These are the activations of a small neural network, seen along a few directions. Each row is one input.
In each table, some parts of the input vary, and every possible input appears once, in random order.
Descriptions start from the smaller parts, as in this example, which fits no table here: one of 2 separate values, together with either a single point or one of 9 places around a ring or (one of 5 places around a ring, together with one of 6 places along a line).
Shared parts are said once, and a part with two or three values counts as separate values.

Other details of the inputs shift rows strongly along three fixed directions, in all tables alike. That doesn't count.

A family of inputs:
row 1: [ -9  27  30  19 -12   1  68  28  32 -45 -75 -18 -58]
row 2: [ -8  28  25   5 -14   2  13  13   2 -25 -20  -6 -48]
row 3: [-10 -30 -15 -21   6  22 -52  -6  -9  31  55 -15  21]
row 4: [  9 -22  -6 -10  10   1 -13 -12 -11  21  23 -10  25]
row 5: [ 50  41  22  23  13 -42  36  32  11  16 -11 -12   4]
row 6: [ 10 -32 -21 -10   9  27 -18  17  10  34  12 -52  29]
row 7: [-84 -65 -41 -26 -17  68 -28 -36   0 -38 -25  22  -6]
row 8: [ -9 -59 -24  -4   7  61  -9  39  43  44   7 -97  29]
row 9: [-18  -3   5  -1  -2  -3  16  -8   3 -21 -22  14 -10]
row 10: [-29   5   7   1 -18  12  31   0  12 -47 -56  -2 -40]
row 11: [-10   5  12   1  -8  24  -2  21  13  -7  -7 -35 -30]
row 12: [ -6   9  26  10  -9  34  23  41  29  -1 -17 -60 -40]
row 13: [-21  -2  -3 -22  -6  -4 -38 -31 -30  -8  32  40  -7]
row 14: [-22  25  12 -11 -17  -2  -4 -13 -16 -36 -16  31 -46]
row 15: [-31   8  -6  -1 -21  10  19 -11   7 -47 -48  38 -27]
row 16: [-12 -21 -28 -10   6  -4 -29 -36 -23   3  23  49  29]
row 17: [ -1  -6 -20   0   3   4  -9  -6  -3   3  -1  16  14]
row 18: [ 50  25   3  23  15 -49   3   3  -8  30  30  24  42]
row 19: [ 57  27  18  15  18 -14  -6  42   9  56  41 -53  13]
row 20: [-20  -3  -7  -9  -4 -16  -3 -22 -12 -26 -15  39   0]
row 21: [ -7 -40 -17  13   1  55   7  44  50  30  -9 -73  22]
row 22: [ -7  -9  -7 -17  -1 -13 -11 -35 -26 -13   6  34   4]
row 23: [ 43  21  14  11  16 -48   9  -8 -15  27  32  12  29]
row 24: [ 26  36   8   0   3 -54   9 -22 -25  -8   4  47   5]
row 25: [-27 -38 -42 -18   2   8 -49 -42 -27   0  25  48  39]
row 26: [ 44  20   8  21  16 -41   7  -1  -5  32  33  24  39]
row 27: [ 33  57  44  18   2 -35  29  11  -6  -6   5   6 -37]
row 28: [  8  -5   0  -2   1  -4   2  -3  -7   0  -6 -10   4]
Description of these inputs: one of 4 places along a line, together with either one of 2 separate values or one of 5 places along a line.
Question: Changing only the place on the line of 4 turns row 18 into row 15. The same change can be made to row 2. Which row results?
Answer: row 14
Question: Which other rows agree with row 1 in the place on the line of 4? List them by row number.
Answer: row 3, row 8, row 13, row 16, row 21, row 22
Question: Which other rows does row 11 become when the choice among 2 separate values takes its other values? List them by row number.
Answer: row 2
Question: Which other rows does row 12 become when the choice among 2 separate values takes its other values? List them by row number.
Answer: row 27
Question: Which other rows does row 6 become when the place on the line of 4 takes its other values? List them by row number.
Answer: row 4, row 22, row 28

A family of inputs:
row 29: [ 27  -1   8   2  11  -7 -18 -14 -18  38  64  -5  25]
row 30: [ 21  20  -2  -2  19 -52 -41 -12 -33  20  49  58  30]
row 31: [ 17  -5 -10 -16   0  27 -11  22   9  21   1 -65  -9]
row 32: [ 40  39  14  -1   1 -83 -15 -22 -32   1  32  65  29]
row 33: [ 13  16   0  11   4 -47  13 -53 -34 -18  12  83  15]
row 34: [  0  -6 -18 -14  11 -46 -14 -52 -36   0  19  60  41]
row 35: [ 43  50  36  41   5 -50  81   8  10 -20 -35  21 -27]
row 36: [  4 -25  -6  15   8  19  28  22  32  23 -14 -46  19]
row 37: [-42  -2   0 -32 -18 -24  -8 -69 -42 -57 -15  95 -16]
row 38: [  1 -12   2   3  -1  20   5  42  35  18   0 -44  14]
row 39: [  0 -10 -16  12   5  19  12  39  42  19 -15 -39  22]
row 40: [ 35  75  38  47   1 -37  39  24  -4 -20 -25  25 -44]
row 41: [ 32  27   5  17   0  -5 -18  15  -2  37  47 -15  12]
row 42: [ -6 -45 -21 -13  27   6 -53 -16 -22  45  61   0  51]
row 43: [ 26   2 -16  18  16  -9  -7   4  12  35  29  21  44]
row 44: [-80 -72 -37 -59 -14  53 -68 -54 -20 -11  33  16  10]
row 45: [ 33   6  19   6  11 -10   0   5  -3  38  51 -23  12]
row 46: [ 31  10  21   2  12 -16  -3   5  -4  39  46 -26  15]
row 47: [-52 -42  -8 -14   0  52  -4  10  14 -21 -35 -46 -23]
row 48: [-13  -8 -21  -2 -13  14 -32 -21 -10  -6  17  37  17]
row 49: [ 20   2  22  19   0  10  41  22  23   2 -15 -33 -13]
row 50: [ 14 -24   3  -5   2  15  10  22  20  18 -13 -63  10]
row 51: [ 12  21   4  13  -2 -41  19   8  11 -11 -19  14  11]
row 52: [  0 -11  11 -10   3  23  -1  19  16  23  10 -70  -2]
row 53: [-14 -11 -12 -13  -3 -25   9 -36 -16 -24 -24  35   4]
row 54: [ 24  55  29   9  -9 -32  15  23   6   2   4   1 -28]
row 55: [  1  -9   9  -1  16  -9  -7   3 -12  12  12  -4   6]
row 56: [ 11 -18  -3   0   3   2 -11 -24 -14  14  32  18  29]
row 57: [ 31 -11  10  10  25  -2   5  40  15  39   6 -73   9]
row 58: [-35 -39 -27 -37  -2  20 -71 -20 -11  23  66  10  36]
row 59: [-54 -28  -8 -22 -28  49 -20  17  28 -22 -20 -47 -30]
row 60: [-46 -15  -4 -29 -17   3  -2 -45 -21 -49 -31  43 -18]
row 61: [-37   5  -1  -1 -24  28   7 -12  11 -42 -34  45 -36]
row 62: [ 19  12   2   5  10   6  13  31   3   0 -30 -40 -24]
row 63: [ 31  46   9  42   1 -22  37  15  16  -5 -21  13   0]
row 64: [12 -9  8 -1  3 -5  6 -5 -2 13 12 -1 17]
row 65: [-51 -22 -10  -8 -24  73 -11  15  31 -12 -12 -27 -37]
row 66: [ 27   5 -14   0  -2   4  -9  -1 -13   9   0  -1  14]
row 67: [-43 -17  10  12  -8  50  25   6  12 -40 -42 -19 -49]
row 68: [-51   3   7  -7 -11   9  -1   0   3 -50 -32  32 -42]
row 69: [ 26  11   9  12  18 -34 -20  27   1  28  25 -16  20]
row 70: [-48  -4  -8  -6 -17   7  18 -12  15 -51 -45  39 -17]
row 71: [ 28  25 -11  15  -1 -15  23  -2  -8  -6 -26  15   3]
row 72: [-15  50  29   6 -26 -15  44   8  12 -63 -65  40 -59]
row 73: [-38 -21 -35 -34 -23  40 -42 -35 -29 -24   2  18 -19]
row 74: [ 22  -8 -23 -22   4 -11 -26 -16 -24  13  14  10  27]
row 75: [-14   7 -12  -6 -13   5  31  -7  -1 -38 -66   9 -26]
row 76: [  3 -25  -8  -1  22  -5 -30 -16 -23  29  48  16  30]
row 77: [-44 -37  -5 -29 -16  52  -7   0  18 -22 -25 -58 -33]
row 78: [ 32 -13   1  18  16  -1  32  37  33  45  -1 -62  32]
row 79: [  1  -4   0  22  13  33  -5  40  27  26   4 -32  -5]
row 80: [ 47  67  27  32   5 -39  40  17 -17 -20 -36  15 -47]
Question: What is each input in this table made of?
Answer: one of 4 places along a line, together with either one of 2 separate values or one of 5 places along a line or one of 6 places along a line
Question: Changing only the place on the line of 4 turns row 64 into row 46. The same change can be made to row 72. Which row results?
Answer: row 54
Question: Changing only the place on the line of 4 turns row 43 into row 79. The same change can be made to row 51. Which row results?
Answer: row 69
Question: Which other rows does row 38 become when the place on the line of 4 takes its other values? List them by row number.
Answer: row 58, row 68, row 70
